These are the activations of a small neural network, seen along a few directions. Each row is one input.
Each table varies a few parts of the input and shows all the possible inputs, shuffled.
Descriptions start from the smaller parts, as in this example, which fits no table here: one of 2 separate values, together with either a single point or one of 9 places around a ring or (one of 5 places around a ring, together with one of 6 places along a line).
Shared parts are said once, and a part with two or three values counts as separate values.

Other details of the inputs shift rows strongly along two fixed directions, in all tables alike. That doesn't count.
To show where, the next rows are all for the same input, with only those details redrawn:
7 16 2 20 -18 -7 29 14 -17 1 0 -11 13
4 -12 7 -2 5 5 -1 1 0 -7 1 1 2
4 -11 7 -2 6 5 -1 1 1 -8 1 1 2
4 -12 7 -2 4 5 -2 1 0 -7 1 1 2
-3 77 -13 -22 95 4 29 -8 30 -15 8 -20 6
4 -11 7 -2 5 5 -1 1 1 -7 1 1 2

Table:
row 1: -4 5 -7 -32 -15 0 -10 -8 3 10 -20 8 0
row 2: -1 -6 -8 -5 -1 3 -9 -11 -2 3 12 6 0
row 3: 4 -8 -5 0 3 -6 -10 -6 2 0 -1 3 -2
row 4: -1 -10 -10 -8 1 2 -3 -9 -2 3 11 2 -3
row 5: -3 22 10 25 -21 -8 21 20 -13 0 -4 -12 4
row 6: 4 -5 0 3 5 0 -10 -8 1 7 -2 11 4
row 7: -7 -5 -7 -3 -5 4 -11 -4 5 4 7 5 -6
row 8: -2 -6 -5 1 1 -5 -11 0 9 1 -5 1 -7
row 9: 3 -7 9 0 5 6 -6 0 1 -7 2 4 6
row 10: 3 -7 6 0 0 1 -12 1 1 -15 5 -1 3
row 11: 4 -11 -2 0 5 -1 -7 -7 1 7 -4 9 0
row 12: 4 -11 7 -2 5 5 -1 1 0 -7 1 1 2
row 13: -5 1 -9 -36 -12 -2 -4 -7 3 10 -21 4 -3
row 14: 0 25 -8 24 -22 -16 13 12 -7 10 -5 -8 6
row 15: 3 -5 -3 2 1 -5 -16 -7 2 0 1 6 1
row 16: -2 -8 3 -1 0 1 -8 8 8 -14 -1 -6 -7
row 17: -3 -4 5 2 -2 2 -13 7 8 -13 0 -3 -4
row 18: -1 -13 -7 -7 2 7 1 -11 -4 11 7 8 0
row 19: -5 -8 5 2 4 -3 -9 -1 5 6 -8 4 -11
row 20: 5 -10 3 -3 2 0 -7 2 1 -15 4 -4 -1
row 21: -5 -1 6 4 4 -2 -12 -2 6 7 -6 6 -8
row 22: -10 -4 2 -2 -1 6 -6 -6 2 9 4 7 -9
row 23: -5 -8 14 0 3 3 -4 7 5 -9 -4 -4 -10
row 24: -6 20 -5 18 -22 -8 32 9 -17 18 2 -10 -1
row 25: -3 20 -15 17 -25 -10 28 11 -13 12 5 -12 2
row 26: -1 -8 -4 -4 1 9 -4 -12 -4 11 8 11 3
What do these inputs look like to the network?
Answer: one of 2 separate values, together with either a single point or (one of 3 separate values, together with one of 4 places along a line)
Changing only the choice among 2 separate values turns row 19 into row 21. The same change can be made to row 3. Which row results?
Answer: row 15
Change only the place on the line of 4 in row 4. List by row number the other rows that result.
Answer: row 18, row 24, row 25
Start at row 5 and move only the place on the line of 4, one step at a time. The first step leads to row 17. Which rows follow, in order?
Answer: row 10, row 9
Change only the choice among 3 separate values in row 6. List by row number the other rows that result.
Answer: row 9, row 26

Table:
row 27: -7 -10 -4 -10 12 4 -19 -12 9 5 3 11 -9
row 28: -4 24 -1 1 -10 -11 9 10 2 0 -13 -10 -2
row 29: 2 -14 5 -8 16 8 -13 -6 8 -9 6 5 -1
row 30: 0 19 -10 4 -3 -7 14 0 -5 9 -1 -4 4
row 31: 2 15 -2 16 2 -4 15 4 -4 2 5 -6 4
row 32: 4 -50 21 25 -72 -5 -15 23 -20 -2 -14 5 -4
row 33: 0 -10 0 -24 13 9 -12 -8 8 -2 -3 7 -4
row 34: -1 19 -9 1 -5 -4 15 1 -5 6 -1 -4 6
row 35: -2 -13 -1 -21 11 8 -13 -10 8 -1 -1 7 -5
row 36: 2 -15 4 -5 18 7 -14 -7 9 -8 5 5 -4
row 37: -1 20 -2 19 4 -6 14 3 -6 3 7 -7 4
row 38: 1 -17 6 -11 16 9 -11 -5 7 -10 4 3 -2
row 39: 6 14 2 6 2 -1 19 7 -7 -4 2 -8 9
row 40: -1 20 -9 7 -4 -6 13 1 -3 12 0 -3 3
What do these inputs look like to the network?
Answer: one of 2 separate values, together with either a single point or one of 6 places along a line
Changing only the choice among 2 separate values turns row 27 into row 37. The same change can be made to row 35. Which row results?
Answer: row 38
Change only the choice among 2 separate values in row 39. List by row number the other rows that result.
Answer: row 33
